These are the activations of a small neural network, seen along a few directions. Each row is one input.
Each table varies a few parts of the input and shows all the possible inputs, shuffled.
Descriptions start from the smaller parts, as in this example, which fits no table here: one of 5 places around a ring, together with either a single point or one of 9 places along a line or (one of 3 separate values, together with one of 4 places along a line).
Shared parts are said once, and a part with two or three values counts as separate values.
In the rows, zero is written as 128.

Other details of the inputs shift rows strongly along two fixed directions, in all tables alike. That doesn't count.
These rows show it; all are for the same input, with only those details redrawn:
[134 119  82 144 112 133 123 175 105 165 122  91 114 122 155 126 121  77]
[123 154 140 150 124 119 146  76 154 109 133 158 133 107  88 104 144 160]
[107 126  98 136 129 136 119 198 156 129 114 123 100 167 153 135 152 100]
[137 148 128 154 114 119 146  70 125 132 138 142 140  85  92 101 128 145]
[151 127  95 153 102 122 135 112  83 173 133  95 136  77 129 106 103  94]
[107 159 150 145 133 121 142  88 185  88 128 174 125 135  85 110 163 173]
[147 143 119 157 105 116 146  66 100 152 141 123 145  68  99  97 113 130]

Rows:
x1: [128 102 136  85 149 134 127  95 133 115 126 148 147 153 133 147 105 133]
x2: [156 112 106 136  98 110 131  37  92 133 137 143 149  97 100 125  91 122]
x3: [137 120 119 152 116 119 122 151  97 150 124  96 128 117 140 126 125 104]
x4: [109 143 157 136 145 137 104 221 120 112 120  95 110 159 164 150 156 119]
x5: [164 105  96 110 111 134 149 111 103 191 142  97 130  73 141 104  92 114]
x6: [144 138 173 146 132 112 140  83 100 122 132 117 154  93 105 124 126 170]
x7: [ 97 161 175  99 165 140 135 143 181  89 131 160 127 155 116 133 157 169]
x8: [124 147  99 146 109 136 112 188  98 157 127  87 109 106 153 116 128  67]
x9: [ 95 133 109 133 138 139 119 201 182 107 112 140  95 188 145 138 167 118]
x10: [156 101 151 131 121 109 123  52  69 127 128 125 169 104 113 141  87 146]
x11: [119 109 141 128 126 112 117 103 144  87 119 165 129 178 110 155 133 148]
x12: [108 111 109 124 131 139 127 202 190 116 112 138  92 191 151 133 168 136]
x13: [149 143 102 118 118 136 131 117  85 176 147  99 133  61 134 105  97  91]
x14: [138  85  71  94 125 142 109 144 108 161 128 122 124 141 170 149  85  68]
x15: [153 149 169 150 123 112 131  88  69 133 141 103 159  67 110 118 115 151]
x16: [133  80 118 111 133 120 103 182  92 127 107 106 122 184 170 183 109 105]
x17: [138  86  70 129 108 132 103 147  99 150 117 117 127 148 160 148  95  64]
x18: [144 120 181 133 134 113 146  92 136 108 130 135 145 113 107 124 143 201]
x19: [110 147 103 109 136 156 113 207 135 151 130 102  98 128 162 127 131  79]
x20: [123 127 136 100 150 140 139 151 137 138 128 113 131 136 144 136 127 127]
x21: [107 169 170 154 133 130 118 144 147  92 129 139 120 134 108 117 164 147]
x22: [150 107 140  99 136 132 155 116 125 155 136 111 141 104 137 118 111 149]
x23: [142  98 121 140 115 118 112  88  96 125 124 137 148 136 118 140 103 119]
x24: [105 177 156 145 133 126 134  98 175  80 134 174 125 129  83 106 166 170]
x25: [134 148 142 156 117 120 120 124  95 132 135 115 137  99 117 114 132 125]
x26: [ 96 133 111  98 153 148 124 197 195 118 118 142  94 179 153 141 154 118]
x27: [ 88 169 180 105 166 148 133 147 178  90 137 154 122 149 117 129 163 168]
x28: [132 104 137  80 144 127 133  96 129 114 128 145 140 156 132 153 106 137]
x29: [114 122 163 137 137 124 136 138 189  89 119 160 116 170 110 125 174 188]
x30: [132 123 131  95 132 122 136  45 155 105 139 181 136 132  99 133 108 154]
The inputs of x6 and x3 match in every part but one. If x4 is changed in the same way as x6 into x3, which row does it become?
> x21
Describe the family of inputs behind these rows.
> one of 5 places around a ring, together with either one of 2 separate values or one of 4 places along a line
Start at x18 and move only the place on the ring of 5, one step at a time. The first step leads to x29. Which rows follow, in order?
> x12, x5, x22
List by row number the other rows that have the place on the ring of 5 in common with x9.
> x2, x8, x12, x17, x24
Which other rows does x7 become when the place on the line of 4 takes its other values? List them by row number.
> x20, x22, x27

Rows:
x31: [102 136 135 148 141 124 165  94 223  82 110 192 124 168  85 113 185 199]
x32: [ 97 163 196  86 184 140 144 112 195  74 134 174 140 161 111 135 156 202]
x33: [114 155 130 164 130 132 115 178  75 141 119  85 138 121 144 140 132  81]
x34: [157 111 121 127 105 118 133   7 108 131 147 162 159  83  91 111  89 140]
x35: [157 121 121 131 101 115 128  11 106 128 150 160 156  77  90 110  91 138]
x36: [146  91 126 119 122 125  97 149  83 134 123 105 137 138 157 154 101 107]
x37: [ 91 142 145 107 168 141 179  95 236 103 123 181 133 163  89 113 173 195]
x38: [103 168 152 129 135 129 130 112 226  74 133 191  96 138  88 108 176 194]
x39: [145 108 134 119 150 128 174 127 102 180 130  85 163  96 141 121 112 137]
x40: [144  76 127 108 132 124 113 138  86 142 115 110 139 152 153 158  94 112]
x41: [150 109  88 121 104 119 122  88  96 142 133 128 131 116 131 137  91  95]
x42: [156 133 147 138 112 122 123 141  89 152 142  90 121  80 138 113 124 133]
x43: [127  85 113  99 137 125 106 199 106 128 105 103 115 196 176 183 114  99]
x44: [126  93 113 107 131 127  96 205 104 122 109 101 114 188 177 180 120  96]
x45: [ 89 152  82 109 154 160 106 218 132 141 120 110 105 154 166 140 127  43]
x46: [133 133  98 126  98 138 120 171 124 155 140 109  96 108 144 104 126  91]
x47: [117 165 149 128 143 141 125 128  70 145 138  91 150  82 137 134 105  93]
x48: [127  76 117 105 134 137  90 204 109 129 109 107 119 189 181 173 114  97]
x49: [107  99 132 142 149 128 138 219 175 107  89 112 114 205 165 151 176 144]
x50: [101 137 108 116 123 147 111 223 196 112 123 143  73 180 153 127 169 116]
x51: [163 152 174 149 115 108 137  58  96 134 151 118 142  37  91  97 122 182]
x52: [133 100  92 107 123 123 125 114 129 129 122 141 119 160 140 152 106 102]
x53: [130 123 120 191 116 117 121 173  84 145 110  82 137 138 138 134 140 103]
x54: [149  85  94 112 113 124 128  81 103 153 128 136 138 126 133 135  86 100]
x55: [ 74 200 153 154 150 125 131 102 203  64 120 198 129 157  72 112 183 154]
x56: [149 135 151 135 108 125 123 143  84 148 145  90 123  83 136 107 125 127]
x57: [101 168 156 125 130 132 132 114 224  73 137 193  96 144  86 103 178 191]
x58: [145 127 139 131 113 129 115 184  98 151 136  87 110 111 156 123 134 117]
x59: [138 152 114 201  98 102 151  35 104 136 135 141 155  68  69  86 127 140]
x60: [170 143 111 109 122 135 162  15  72 188 162 114 169  18 103  86  65 114]
The inputs of x58 and x50 match in every part but one. If x43 is changed in the same way as x58 into x50, which row does it become?
> x52
Describe the family of inputs behind these rows.
> one of 2 separate values, together with either one of 4 places along a line or one of 5 places around a ring or one of 6 places around a ring
Which other rows does x40 become when the choice among 2 separate values takes its other values? List them by row number.
> x54
Start at x53 and move only the place on the ring of 6, one step at a time. The first step leads to x49. Which rows follow, in order?
> x39, x32, x47, x33

Rows:
x61: [143 132 130 133 124 130 129 149  83 162 134  83 135  89 144 121 114 109]
x62: [145 110  76 132 103 127 125 112 101 162 130 117 127 108 137 121  99  83]
x63: [114 142 172 103 154 129 146  68 183  83 135 182 139 141  91 125 144 193]
x64: [160  93 139 115 122 115 126  83  68 143 132 110 158 110 132 146  85 129]
x65: [144 124 101 115 119 132 140  99 114 161 139 121 133  91 127 112 101 110]
x66: [103 160 144 139 136 132 132 143 176 100 127 151 113 143 110 116 167 151]
x67: [100 175 167 128 149 137 144 123 193  93 137 164 117 130  97 105 172 177]
x68: [111 102 116  79 157 152 117 218 155 133 116 113 106 187 183 160 132 106]
x69: [138 144 112 163 103 120 132 111 104 146 133 116 130  88 113 103 126 112]
x70: [124 139 153 147 128 120 127 122 126 109 126 130 133 130 115 128 142 150]
x71: [108 116  96 106 137 144 120 180 171 123 118 141 102 178 153 141 140 105]
x72: [142 119  93 103 124 141 136 134 115 171 137 108 125 100 147 118 101  95]
x73: [149  93  99 121 116 125 121 127  83 158 125 102 137 124 151 142  93  93]
x74: [134 147 119 141 119 132 135 139 109 157 137 102 126  87 130 106 126 110]
x75: [148 118  94 130 108 125 135  84 103 158 137 124 136  91 121 114  97 104]
x76: [113  94 126 104 146 131 108 181 148 104 108 137 115 205 159 171 134 122]
x77: [106 108 118 101 147 138 116 181 170 107 113 144 109 196 155 156 144 122]
x78: [135 147 203 144 135 107 137  53 117  85 136 150 159 107  82 126 137 200]
x79: [110 113 133 131 141 132 101 228 129 113 105 104 107 192 171 165 151 110]
x80: [143 133 138 123 130 134 132 153  83 165 137  81 137  86 149 121 112 115]
x81: [102 158 142 147 134 129 130 140 176  95 124 155 112 147 108 118 168 151]
x82: [148 105  91 147  98 114 119  80  93 141 126 133 140 115 118 128  98  99]
x83: [123 137 130 170 111 114 119 109 133 105 122 146 127 133 103 122 146 138]
x84: [129 163 180 149 131 114 146  56 138  97 140 156 150  93  76 105 144 188]
The inputs of x71 and x66 match in every part but one. If x65 is changed in the same way as x71 into x66, which row does it become?
> x74
Describe the family of inputs behind these rows.
> one of 2 separate values, together with either a single point or one of 5 places along a line or one of 6 places along a line
Which other rows does x73 become when the choice among 2 separate values takes its other values? List them by row number.
> x70
